Each row below holds a small network's activations on one input, seen along a few directions.
Each table varies a few parts of the input and shows all the possible inputs, shuffled.
Descriptions start from the smaller parts, as in this example, which fits no table here: ring(8) and (point or line(11) or (values(2) and line(6))).
Shared parts are said once, and a part with two or three values counts as separate values.
In the rows, 128 means zero.

Other details of the inputs vary at random and push rows far along two fixed directions, the same in every table; ignore that.

A family of inputs:
R1: 175 204 115 130 101 135 124 118 122 140 108
R2: 134 106 166 130 116 100 168 113 119 122 122
R3: 125 116 161 128 130 112 173 171 126 129 121
R4:  77  57 127  85 147 103  85  99 109 151 202
R5: 121  93 156 132 125 135 169 115 143 112 107
R6: 115  89 143 150 143 139 158 113 125  92 107
R7: 156 193  94 138 118 176 120 132 126 126  93
R8: 156 185  88 153 124 172 108 119 132 112  92
R9:  78  72 128  61 141 113 101 130  91 171 203
R10: 120 116 151 133 139 117 169 183 107 125 121
R11: 158 174  98 156 114 157 105  88 166 110  88
R12: 162 193 100 168 125 133  99 144 146 115 103
R13: 119 108 146 147 145 113 158 171 113 111 122
R14: 121 141  83  92 119 121  33  75 150 168 181
R15: 111 139  81 100 129 123  28 119 173 168 181
R16: 128 109 149 139 134 109 165 130  89 109 124
R17: 121 103 155 121 128 144 180 130 125 119 108
R18: 126 106 163 139 126 102 162 156 143 122 121
Each input here is: values(3) and ring(6).
Changing only the ring(6) part turns R7 into R11. The same change can be made to R9. Which row results?
Answer: R14
Which other rows does R6 become when the values(3) part takes its other values? List them by row number.
Answer: R4, R12

A family of inputs:
R19: 118  88 173 146 139 107 177 130 133 104 112
R20: 132  93 173 142 132  98 183 132 119 110 121
R21: 128  97 173 132 120 101 183 137  98 116 122
R22: 106  79 151 146 139 124 175 127 130  96 109
R23: 118  96 169 138 140 121 183 133 106 109 119
R24: 199 207 132 215 101 158 190 128 141  67  17
R25: 130 101 177 133 127 100 184 136 105 111 126
R26:  78  70 107  66 150 143  66 109 136 162 199
R27:  82  87 112  63 134 105  69 116 117 175 211
R28: 173 201  89 137 101 137  79 113 143 147 118
R29: 117  85 168 145 131 108 175 131 126 108 108
R30: 112  88 162 147 139 101 176 129 127 104 109
R31:  72  67 108  76 145 142  63 108 154 158 199
R32: 157 208  80 135 116 152  82 112 131 141 116
R33:  76  79 111  66 139 133  68 114 116 176 201
R34: 162 193  78 133 112 170  79 109 141 134 107
R35: 159 221  82 118 114 154  96 167 139 161 116
R36: 125  92 162 142 133  91 182 132 114 110 117
R37: 157 211  80 146 127 154  70 189 142 142 123
R38: 159 197  72 135 120 163  80 108 143 130 108
What do these inputs look like to the network?
Answer: values(2) or (values(3) and ring(6))
Which other rows does R26 become when the ring(6) part takes its other values? List them by row number.
Answer: R19, R20, R23, R25, R31

A family of inputs:
R39: 124  86 200 150 141  86 224 177  95  99 114
R40: 131 150  87  97 114 150  47  87 155 161 162
R41: 120  84 197 152 140  96 238 189  84  97 101
R42: 120 143  77 110 126 154  40  92 169 150 156
R43: 123 150  78  99 119 142  48  82 160 159 156
R44: 184 205 111 181 109 148 150 101 135  91  53
R45:  61   8 162  88 150 113 128 110 131 135 185
R46: 129 154  84  94 114 141  52  80 153 164 161
R47:  65  20 158  79 148 106 141 101 108 140 184
R48:  61  11 158  89 155 119 130 112 118 131 184
R49: 183 199 110 193 117 159 144 112 145  81  53
R50:  56  31 153  68 154  99 128 173  98 164 206
R51: 128  96 196 159 140 104 246 194  95  92  84
R52: 134 173  87  96 119 117  45 133 126 180 181
R53: 129  68 198 163 134 114 237 125  99  74  84
R54: 121 171  79  87 129 148  55 161 139 181 169
R55: 141 183  82 102 117 125  58 147 132 172 161
R56: 186 225 119 171 110 140 152 173 122 115  67
R57: 183 200 113 190 109 146 148 104 155  89  48
R58: 182 202 108 190 114 153 149 107 141  86  49
What do these inputs look like to the network?
Answer: values(3) or line(5) or (values(2) and ring(6))
Which other rows does R48 become when the ring(6) part takes its other values? List them by row number.
Answer: R44, R47, R49, R53, R58
Which other rows belong to the same alternative as R56? List them by row number.
Answer: R41, R50, R51, R54
